A small network was shown many inputs. Here are its activations along a few directions, one row for each input.
In each table, some parts of the input vary, and every possible input appears once, in random order.
A made-up example of a description, with smaller parts first: ring(5) and (point or ring(9) or (values(2) and line(6))).
Shared parts are said once, and a part with two or three values counts as separate values.
In the rows, zero is written as 128.

Other details of the inputs vary at random and push rows far along two fixed directions, the same in every table; ignore that.

Table:
r1: [138 159 123 129 121 137 108 117 124 140 114]
r2: [132 145 119 123 122 140  90 115 134 131 120]
r3: [127  93 145 130 129 113 145 138 121 134 133]
r4: [135 124 127 138 135 112 151 151 106 132 138]
r5: [123 147 123 136 120 133  88 128 120 156 125]
r6: [113  97 135 131 137 120 157 141 128 125 139]
r7: [118 129 137 125 120 135  92 120 141 141 126]
r8: [118 117 132 140 130 115 151 147 113 141 141]
r9: [138 101 148 133 123 108 129 140 121 133 135]
r10: [129  89 139 139 124 109 116 143 109 146 134]
r11: [151 107 132 132 126 107 128 143 107 125 134]
r12: [131 103 144 130 128 111 139 141 124 127 138]
r13: [122 126 136 122 124 138 119 112 140 135 116]
r14: [116 149 129 130 119 138 104 118 129 155 122]
r15: [135 147 123 120 125 137 109 118 141 116 127]
r16: [120 101 140 134 128 114 130 145 126 131 143]
r17: [113 157 115 117 121 163  79  93 150 138 103]
r18: [132 119 138 135 128 112 155 143 110 140 135]
r19: [123 190  99 107 138 171 138  92 172  83 112]
r20: [154 109 133 133 125 107 131 140 109 123 132]
r21: [132 110 129 134 130 111 135 149 121 117 147]
r22: [116 180 104 111 132 167 107  98 166 103 117]
r23: [121 135  99 114 164 143 238 126 146  59 128]
r24: [144 124 132 137 129 109 141 148 102 138 134]
r25: [117 167  93 108 155 167 201  99 164  67 111]
r26: [138 118 140 137 124 110 151 140 109 141 132]
r27: [121  93 143 131 131 115 144 139 123 134 136]
r28: [128 147 129 130  99 144  10 104 131 174 111]
Each input here is: line(4) and (values(2) or ring(5)).
Changing only the line(4) part turns r28 into r2. The same change can be made to r16. Which row results?
> r7
Which other rows does r4 become when the values(2) part takes its other values? List them by row number.
> r14
Which other rows agree with r25 in the line(4) part? List them by row number.
> r1, r9, r13, r19, r20, r26
A walk changes only the ring(5) part. It starts at r15 and steps to r11. List the rest of the walk in order.
> r23, r3, r12
